A small network was shown many inputs. Here are its activations along a few directions, one row for each input.
In each table, some parts of the input vary, and every possible input appears once, in random order.
A made-up example of a description, with smaller parts first: line(6) and (point or line(9) or (values(2) and ring(8))).
Shared parts are said once, and a part with two or three values counts as separate values.
In the rows, zero is written as 128.

Other details of the inputs vary at random and push rows far along two fixed directions, the same in every table; ignore that.
To show where, the next rows are all for the same input, with only those details redrawn:
[103 116 109 120 134 124 124 125 133 128 122 129 129 121 103 121]
[133 156 119 128 126 142 143 112 153 109 123 136 109 112 134 103]
[135 130 102 116 128 133 130 131 114 139 118  68 120 131 110 160]

Rows:
x1: [105 116 143 138 148 111 118 144 116 131 144 159 167 123 110 139]
x2: [155 160 153 140 141 117 130 129 152 115 153 156 136 121 162 128]
x3: [162 123 134 125 109 135 121 133 101 163 136  32 132 154 154 180]
x4: [116  92 146 114 126 124 120 129 108 154 131 142 144 140 120 113]
x5: [133 156 119 128 126 142 143 112 153 109 123 136 109 112 134 103]
x6: [105  95 141 129 123 125 115 131 119 150 139 126 149 138 132 122]
x7: [115 112 118 141 130 127  88 141 121 127 112 121 110 128 111 130]
x8: [157 156 153 136 130 132 146 120 121  97 123 159 132 108 139 120]
x9: [176 153 141 121 108 156 160 123 113 123 123  96  83 147 159 138]
x10: [101 115 132 134 144 115 132 149 125 124 129 164 152 131 108 138]
x11: [126  81 139 132 119 142  90 136 120 131 131 126 128 147 123 140]
x12: [100 125 105 126 128 118 111 133 138 134 129 126 127 125 121 131]
x13: [110  94 140 121 127 128 119 127 113 151 135 132 147 140 124 116]
x14: [111 114 109 126 132 118 114 125 122 135 129 121 137 119 108 112]
x15: [105 125 107 123 127 112 107 130 140 137 129 127 127 130 128 133]
x16: [136 141 141 133 117 151 155 114 139 125 131 148 107 141 151 101]
x17: [117 104 115 122 127 114 113 129 114 130 120 129 129 109 103 116]
x18: [110 111 138 123 138 111 141 140 114 121 112 169 152 132  94 131]
x19: [118  94 144 128 118 112 105 122 129 151 143 118 149 145 143 131]
x20: [148 120 122 127 111 138 133 132 108 159 133  62 120 159 145 177]
x21: [150 144 101 127 118 121 110 139 103 151 132  34 121 140 138 170]
x22: [159 164 157 134 131 133 150 120 124 110 127 161 142 114 136 118]
x23: [109 106 115 117 129 118 124 128 126 121 112 134 120 111  97 125]
x24: [192 186 134 134 128 146 158 142 131 120 130  83 112 136 167 178]
x25: [149 152 144 132 127 132 160 126 129  88 107 159 117 119 134 122]
x26: [ 99  98 129 132 122 130 130 131 122 146 134 139 131 147 127 126]
x27: [133 158 120 140 121 134 127 118 148 115 135 131 116 109 151  94]
x28: [ 97 119 107 126 130 123 118 132 136 131 126 128 129 119 114 127]
x29: [151 157 139 134 138 124 141 134 159 112 136 162 126 127 158 133]
x30: [150 165 154 144 140 126 135 131 146 113 152 155 139 117 155 127]
x31: [143 140 147 126 116 147 156 115 133 127 127 153 103 143 148  99]
x32: [169 122 125 140 146 143 106 151  95 128 115  63 120 146 131 204]
x33: [140 136 141 136 111 138 138 107 156 129 139 149 116 140 170 113]
x34: [118 109 114 120 130 116 117 124 120 138 124 128 137 115 103 111]
x35: [151 166 153 140 136 137 147 122 129 108 136 156 143 117 140 118]
x36: [116  86 144 114 124 123 114 133 103 142 131 142 137 135 120 119]
x37: [110 111 114 115 131 120 127 124 132 130 117 135 128 117  98 120]
x38: [112 126 112 131 125 103  98 129 130 139 138 114 133 131 133 122]
x39: [145 162 142 136 133 139 161 129 137 102 121 157 129 127 135 120]
- Changing only one part turns x11 into x32. The same change can be made to x3. Which row results? => x30
- Describe the family of inputs behind these rows. => values(3) and (point or (values(2) and line(6)))
- Change only the line(6) part in x29. List by row number the other rows that result. => x10, x18, x24, x25, x39
- Which other rows agree with x7 in the values(3) part? List them by row number. => x5, x12, x14, x15, x17, x21, x23, x27, x28, x34, x37, x38
- Change only the values(3) part in x1. List by row number the other rows that result. => x6, x27
- Change only the values(2) part in x26. List by row number the other rows that result. => x6
